These are the activations of a small neural network, seen along a few directions. Each row is one input.
Each table varies a few parts of the input and shows all the possible inputs, shuffled.
A made-up example of a description, with smaller parts first: line(6) and (point or ring(9) or (values(2) and ring(8))).
Shared parts are said once, and a part with two or three values counts as separate values.
(in the rows, 128 means zero)

Other details of the inputs vary at random and push rows far along two fixed directions, the same in every table; ignore that.

A family of inputs:
r1: [150 127 130 128  94 113 163 164 114 108 112 167 126 177]
r2: [ 85 127 121 161 158 203  45 117 143 194 112  68 116  65]
r3: [133 136 170  71 104  68  69  42 151  82 164  91  93 203]
r4: [108 136 146 115 136 122  74  84 131 115 152  83 102 118]
r5: [133 123 109 175 143 153 152 177 111 152 110 151 126  77]
r6: [105 126 122 157 162 150  84 123 127 155 129  94 110  67]
r7: [112 135 143 122 141 121  73  84 132 122 154  88 100 111]
r8: [154 134 132 116 112 121 161 163 110 114 133 167 124 155]
r9: [110 123  83 165 148 171 164 195 107 159  95 158 168  89]
r10: [140 129 113 122 112 125 186 162 110 120 119 167 157 136]
r11: [145 125 130 125  87 121 192 139 127  98 125 164 157 173]
r12: [149 124 116 151 146 143 156 182 114 153 112 161 127 100]
r13: [138 130 115 131 102 128 188 151 117 104 122 173 162 167]
r14: [120 133 172  59 106  80  87  19 161  86 171  70 120 173]
r15: [131 137 153  92 135 104  82  85 136 117 161 105 101 147]
r16: [121 118 108 169 155 150 113 163 134 168  92 120 121  83]
r17: [139 124 114 134 112 136 190 170 114 132 109 160 157 121]
r18: [154 129 156  81  68  86 180  92 137  70 150 149 145 205]
r19: [132 127 125 124 102 125 164 122 132 103 130 146 152 165]
r20: [100 118 114 161 166 152  71 136 140 173 101  87 113  78]
r21: [ 98 134 139  91 139 109  79  54 150 106 157  82 133 155]
r22: [158 125 128 135 107 106 162 157 124 118 112 168 124 161]
r23: [163 130 129 124 122 118 166 164 112 124 130 174 125 143]
r24: [154 128 127 143 119 119 166 147 116 119 130 164 122 122]
r25: [ 74 122  94 157 185 176  83 138 132 183 107  81 145  43]
r26: [123 127 138 120 166 126  78  97 145 151 140  92 104  96]
Each input here is: point or ring(10) or (values(3) and line(5)).
- Which other rows does r4 become when the values(3) part takes its other values? List them by row number. => r1, r8
- Which other rows does r7 become when the values(3) part takes its other values? List them by row number. => r3, r15

A family of inputs:
r27: [122 131 125 130 183 146  97 124 137 148 141 111 114  80]
r28: [164 131 137 140  83 135 165 156 101 119 132 173 121 129]
r29: [131 133 157 124 100 112  94  78 130 104 155 103 102 139]
r30: [106 120 139 157 123 147  91 113 140 131 131  95 109 114]
r31: [184 142 169  90  62 101 176 111 121  69 164 176 116 221]
r32: [114 127 140 150 126 156 104 120 142 134 132  99 109 127]
r33: [107 138 134  89 111 118 124  91 127  85 137 117 144 165]
r34: [141 125 113 122  93 120 181 130 134 119 123 165 169 174]
r35: [ 96 123 131 101 129 128 127 109 144 130 142  88 150 121]
r36: [119 122 118 144 172 154  80 161 136 178 101 109 106  95]
r37: [114 120 142 100 122 113 107  70 157 124 145 101 158 151]
r38: [116 136 100 142 109 152 179 161 106 117  99 173 162 147]
r39: [110 112 120 154 158 129  73 143 138 156 105  99 102 114]
r40: [130 133 127 121 171 136 109 119 124 148 143 125 112  76]
r41: [160 130 122 141 132 133 156 201 105 160  94 177 116 123]
r42: [149 128 154  88 118  82  97  96 145  97 143 120  98 208]
r43: [136 132 144 112 126  84  76 103 134 118 134 110  94 151]
r44: [161 129 136 122 112  81 181 136 116  79 152 176 129 172]
r45: [160 131 134 147 106 159 163 164 104 140 121 165 122 117]
r46: [ 96 124 132  99 135 130 114 102 133 121 142  82 146 120]
r47: [116 132 123 142 163 114 100 107 118 136 147 107 113  82]
r48: [140 127 110 121  91 125 172 124 129 107 121 168 164 179]
r49: [137 107 105 187 131 150 201 186 136 154  57 144 143  63]
r50: [129 135 142 109 156 106 104  90 144 105 161 106 110 140]
r51: [ 89 136 122 114 137 138 117 117 123 122 132  94 149 119]
r52: [ 90 136 111 133 139 152  95  97 138 139 113 101 150 121]
r53: [152 129 112 148 126 123 143 196 106 157  97 170 111 109]
r54: [120 114  97 151 132 159 179 184 128 162 102 140 181  98]
r55: [122 130 117 135 165 127 107 126 116 151 144 121 113  60]
- What is each input in this table made of? => point or ring(10) or (values(3) and ring(6))
- Which other rows does r42 become when the values(3) part takes its other values? List them by row number. => r32, r50
- Start at r35 and move only the ring(10) part, one step at a time. The first step leads to r54. Which rows follow, in order? => r37, r34, r48, r52, r38, r33, r51, r46
- Which other rows does r41 become when the values(3) part takes its other values? List them by row number. => r40, r45

A family of inputs:
r56: [131 133 109 163  99 176 178 158 101 146 111 155 158  77]
r57: [189 145 116 128 120  99 198 178 105  98 128 231 123 183]
r58: [137 141 122 119  96 158 174 184  85 109 127 177 142 163]
r59: [ 84 116  98 153 166 202 157 152 142 178 101  94 177  36]
r60: [167 149 172  58 135  35  89  35 143  61 177 128  74 198]
r61: [154 125 107 137 129 126 206 206  94 139 138 191 158 104]
r62: [ 80 121 123 171 143 173  83  73 146 158 122  63 139  38]
r63: [121 134 147 102 180  81  53  70 139 125 145  83  68  94]
r64: [ 89 126 114 133 200 160  55 104 137 180 158  73 132  48]
r65: [170 127 113 132  67 124 187 198 102 131  82 209 145 193]
r66: [ 61 109 116 153 178 174  94  72 176 164 118  35 159  41]
r67: [153 122 116 107 102 115 196 197 126 126  86 183 167 201]
r68: [135 134 119 121 107 148 190 189 100 100 123 170 155 173]
r69: [ 85 117 136 135 136 134  98  34 171 121 141  51 144  89]
r70: [192 118 149 192 101 167 133 198 125 165 107 175  65 104]
r71: [112 129  94 156 133 202 181 173 109 175 100 143 169  49]
r72: [172 136 170  40  90  22 160  73 119  54 198 151 119 198]
r73: [155 121 109 143 146 104 192 208  92 135 114 172 128  75]
r74: [144 134 159  76 147  49 100  78 127  92 161 105  81 124]
r75: [143 115  92 179  92 137 174 204 115 152  62 185 150 152]
r76: [197 123 184 160  85 120 143 167 124 122 130 144  54 153]
r77: [142 140 135 100 159 108  94  77 138 115 170 134 111 154]
r78: [114 130 146  96 103 107 130  88 141  68 156 112 135 202]
r79: [ 85 117  93 156 171 193  74 188 131 218  62 101 141  73]
r80: [ 66 130 114 179 146 176  50 117 122 154 120  72 114  73]
r81: [ 75 128 131 144 134 137  66  82 144 110 140  69 122 133]
r82: [133 115 138  90 108  81 134 103 166 102 113 118 148 220]
r83: [144 143 150  77 140  96 103  65 135 105 190 134 129 175]
r84: [ 94 108  99 162 145 133  88 130 164 163  77  86 140 125]
r85: [117 153 170  76  85 102  61  41 119  74 183  95  95 192]
- What is each input in this table made of? => values(2) or ring(10) or (values(3) and ring(6))
- What sort of input is r76? => values(2)
- Which other rows does r67 become when the ring(6) part takes its other values? List them by row number. => r65, r75, r79, r82, r84

A family of inputs:
r86: [117 131 141 123 141 110  96  76 136 112 156  96 108 112]
r87: [127 142 157 103 128 124  81  77 126 113 169  98 101 124]
r88: [146 119  98 154 139 118 181 199 118 143  86 173 145 126]
r89: [163 134 136  95  62  97 223 129 114  71 144 196 172 215]
r90: [132 139 161  89 137 111  85  69 136 116 172  94  94 122]
r91: [ 91 114  72 209 189 184 108 212 117 200  67 119 138  42]
r92: [ 91 125 133 108 124 131 108  86 144 119 133  79 143 126]
r93: [112 121 125 120 172 125  74 115 149 162 115  91 115 100]
r94: [133 120 166 142  93 129  72  81 164 131 116  78  86 149]
r95: [156 133 157  90 123  82 135  86 134  99 168 129 112 143]
r96: [142 138 148  88 100 102 106 106 126 103 148 137 114 196]
r97: [184 141 137 122  65 102 226 163  88  66 146 223 135 190]
r98: [ 95 128 128 107 124 132 112  80 145 122 135  87 152 125]
r99: [125 126  95 170 130 162 151 205 105 144  96 171 136 128]
r100: [106 121 120 147 176 134  90 110 140 158 132  85 115  53]
r101: [150 127 112 136 129 143 157 198 106 151 102 176 133 134]
r102: [107 118  87 173 144 189 171 184 126 167  92 145 179  90]
- What is each input in this table made of? => point or line(4) or (values(2) and ring(6))
- Start at r99 and move only the ring(6) part, one step at a time. The first step leads to r91. Which rows follow, in order? => r88, r93, r101, r96
